Each row below holds a small network's activations on one input, seen along a few directions.
In each table, some parts of the input vary, and every possible input appears once, in random order.
A made-up example of a description, with smaller parts first: one of 6 places along a line, together with either a single point or one of 9 places along a line or (one of 2 separate values, together with one of 5 places around a ring).
Shared parts are said once, and a part with two or three values counts as separate values.
In the rows, zero is written as 100.

Table:
row 1: 133, 91, 126, 86, 101, 126, 142, 83, 116, 88, 112, 113, 130
row 2: 97, 101, 115, 120, 103, 83, 41, 92, 75, 114, 120, 79, 81
row 3: 108, 79, 80, 108, 137, 168, 94, 120, 114, 76, 108, 83, 105
row 4: 98, 104, 104, 32, 54, 37, 80, 95, 118, 135, 85, 105, 103
row 5: 81, 94, 71, 64, 85, 61, 14, 96, 101, 129, 92, 83, 96
row 6: 92, 101, 101, 96, 112, 56, 23, 102, 86, 108, 96, 86, 93
row 7: 104, 96, 92, 72, 98, 160, 172, 113, 119, 82, 44, 111, 95
row 8: 100, 96, 105, 136, 104, 129, 70, 111, 69, 98, 139, 87, 125
row 9: 76, 93, 5, 163, 127, 82, 112, 98, 93, 90, 84, 138, 70
row 10: 128, 86, 112, 77, 105, 146, 161, 116, 127, 83, 98, 98, 113
row 11: 112, 101, 141, 105, 73, 104, 136, 108, 86, 108, 129, 105, 135
row 12: 84, 132, 152, 103, 79, 74, 130, 86, 98, 96, 116, 85, 93
row 13: 110, 115, 134, 63, 79, 34, 88, 101, 106, 117, 90, 110, 100
row 14: 81, 88, 61, 103, 133, 181, 105, 117, 106, 77, 55, 98, 87
row 15: 97, 103, 40, 133, 98, 56, 183, 94, 111, 107, 70, 154, 83
row 16: 116, 85, 92, 122, 130, 149, 72, 88, 102, 78, 121, 95, 121
row 17: 72, 125, 118, 128, 112, 97, 70, 87, 77, 90, 128, 68, 83
row 18: 112, 112, 150, 90, 71, 60, 105, 91, 96, 122, 112, 101, 89
Changing only one part turns row 7 into row 14. The same change can be made to row 10. Which row results?
> row 3
What do these inputs look like to the network?
> one of 2 separate values, together with either a single point or one of 8 places along a line
Which other rows does row 5 become when the choice among 2 separate values takes its other values? List them by row number.
> row 4

Table:
row 19: 75, 91, 31, 123, 126, 115, 87, 100, 105, 93, 83, 102, 93
row 20: 91, 113, 142, 61, 52, 44, 61, 99, 88, 129, 102, 96, 116
row 21: 132, 82, 129, 89, 85, 138, 153, 117, 107, 98, 127, 104, 137
row 22: 87, 95, 81, 127, 126, 143, 86, 113, 82, 88, 74, 92, 80
row 23: 110, 99, 133, 35, 112, 89, 36, 103, 126, 99, 88, 64, 88
row 24: 120, 87, 78, 151, 131, 47, 24, 86, 79, 109, 138, 116, 108
row 25: 81, 136, 152, 91, 67, 22, 78, 96, 75, 125, 120, 84, 96
row 26: 86, 100, 87, 128, 131, 155, 86, 103, 92, 84, 95, 89, 93
row 27: 116, 104, 128, 97, 98, 122, 166, 98, 114, 88, 91, 115, 104
row 28: 118, 101, 122, 96, 93, 110, 168, 110, 105, 92, 69, 119, 90
row 29: 103, 83, 90, 123, 117, 168, 76, 125, 88, 90, 130, 77, 124
row 30: 117, 102, 127, 99, 101, 133, 162, 83, 114, 74, 112, 104, 116
row 31: 111, 93, 112, 43, 61, 63, 45, 87, 103, 139, 100, 97, 117
row 32: 90, 99, 87, 129, 135, 164, 84, 91, 94, 69, 116, 79, 105
row 33: 107, 98, 69, 83, 83, 75, 171, 107, 123, 103, 66, 141, 88
row 34: 110, 99, 75, 88, 89, 83, 171, 93, 130, 96, 83, 131, 103
row 35: 73, 129, 131, 120, 74, 22, 59, 78, 78, 125, 138, 76, 66
row 36: 72, 90, 25, 117, 118, 105, 89, 113, 97, 101, 66, 113, 77
What do these inputs look like to the network?
> either a single point or one of 5 places along a line or (one of 2 separate values, together with one of 6 places along a line)
Start at row 23 and move only the place on the line of 5, one step at a time. The first step leads to row 31. Which rows follow, in order?
> row 20, row 25, row 35

Table:
row 37: 107, 98, 102, 101, 109, 77, 75, 88, 115, 101, 117, 98, 112
row 38: 98, 125, 135, 88, 85, 60, 122, 93, 102, 110, 108, 101, 88
row 39: 113, 88, 101, 128, 130, 181, 118, 122, 101, 69, 116, 90, 105
row 40: 107, 88, 96, 87, 115, 103, 61, 111, 97, 91, 100, 82, 94
row 41: 89, 105, 94, 115, 81, 71, 81, 98, 86, 111, 130, 98, 119
row 42: 113, 86, 96, 114, 124, 171, 135, 103, 108, 75, 125, 97, 132
row 43: 125, 89, 118, 116, 115, 167, 145, 110, 98, 77, 102, 110, 127
row 44: 116, 100, 124, 88, 87, 75, 107, 83, 117, 103, 103, 105, 96
row 45: 115, 102, 134, 95, 103, 150, 178, 112, 110, 79, 96, 92, 114
row 46: 107, 94, 111, 63, 69, 105, 100, 103, 111, 121, 91, 98, 106
row 47: 103, 100, 100, 124, 116, 80, 69, 102, 85, 109, 123, 87, 85
row 48: 72, 102, 29, 135, 128, 116, 102, 98, 102, 89, 62, 113, 70
row 49: 81, 113, 102, 125, 115, 91, 60, 81, 80, 105, 115, 82, 83
row 50: 108, 95, 92, 76, 103, 94, 70, 94, 111, 94, 109, 91, 116
row 51: 97, 88, 49, 103, 94, 93, 160, 93, 117, 98, 66, 136, 83
row 52: 65, 111, 99, 129, 93, 89, 61, 93, 67, 105, 114, 84, 95
row 53: 100, 112, 130, 55, 84, 82, 115, 100, 113, 94, 89, 95, 94
row 54: 116, 96, 115, 62, 81, 93, 103, 90, 112, 97, 96, 99, 100
row 55: 114, 109, 120, 98, 82, 69, 111, 81, 100, 113, 117, 104, 93
row 56: 118, 82, 119, 102, 100, 164, 167, 98, 110, 79, 109, 104, 117
row 57: 99, 116, 138, 78, 90, 66, 118, 95, 117, 100, 96, 100, 91
row 58: 88, 90, 30, 128, 125, 107, 110, 117, 108, 90, 75, 127, 69
row 59: 99, 93, 88, 75, 91, 106, 68, 107, 110, 118, 104, 90, 122
row 60: 95, 103, 102, 134, 131, 191, 108, 103, 96, 66, 106, 78, 105
row 61: 98, 85, 92, 86, 103, 115, 60, 123, 96, 116, 95, 81, 100
row 62: 117, 95, 113, 75, 99, 94, 83, 100, 98, 97, 88, 106, 110
row 63: 87, 87, 27, 115, 119, 99, 127, 99, 114, 95, 83, 131, 97
row 64: 92, 110, 126, 55, 73, 93, 112, 113, 112, 117, 85, 95, 99
row 65: 78, 100, 93, 88, 103, 124, 50, 103, 91, 112, 89, 77, 97
row 66: 114, 108, 118, 110, 99, 72, 92, 91, 85, 114, 111, 112, 102
row 67: 99, 107, 116, 102, 60, 69, 112, 95, 88, 113, 116, 106, 103
row 68: 85, 106, 106, 115, 121, 95, 55, 84, 97, 94, 101, 85, 86
row 69: 87, 97, 97, 128, 93, 78, 72, 115, 72, 109, 122, 89, 96
row 70: 98, 106, 114, 114, 77, 71, 94, 103, 73, 114, 109, 113, 113
row 71: 104, 107, 97, 110, 103, 72, 78, 85, 99, 111, 131, 96, 108
row 72: 86, 102, 97, 90, 115, 113, 51, 90, 92, 87, 93, 77, 91
row 73: 101, 91, 49, 117, 111, 95, 138, 104, 104, 97, 59, 144, 93
row 74: 106, 91, 105, 113, 121, 84, 65, 104, 101, 98, 108, 89, 89
row 75: 116, 100, 122, 100, 105, 76, 88, 93, 102, 103, 96, 113, 105
row 76: 96, 107, 66, 98, 96, 82, 173, 106, 115, 99, 53, 118, 83
row 77: 84, 123, 130, 92, 65, 61, 123, 105, 92, 110, 108, 101, 98
row 78: 107, 93, 109, 74, 87, 106, 82, 112, 96, 121, 84, 105, 115
What do these inputs look like to the network?
> one of 6 places along a line, together with either one of 2 separate values or one of 5 places along a line
Changing only the place on the line of 6 turns row 54 into row 62. The same change can be made to row 67. Which row results?
> row 70
Which other rows does row 39 become when the choice among 2 separate values takes its other values? List them by row number.
> row 58
Which other rows agree with row 53 in the place on the line of 6? List them by row number.
> row 38, row 45, row 57, row 64, row 76, row 77
Which other rows agree with row 60 in the place on the line of 6? List them by row number.
> row 48, row 49, row 52, row 65, row 68, row 72
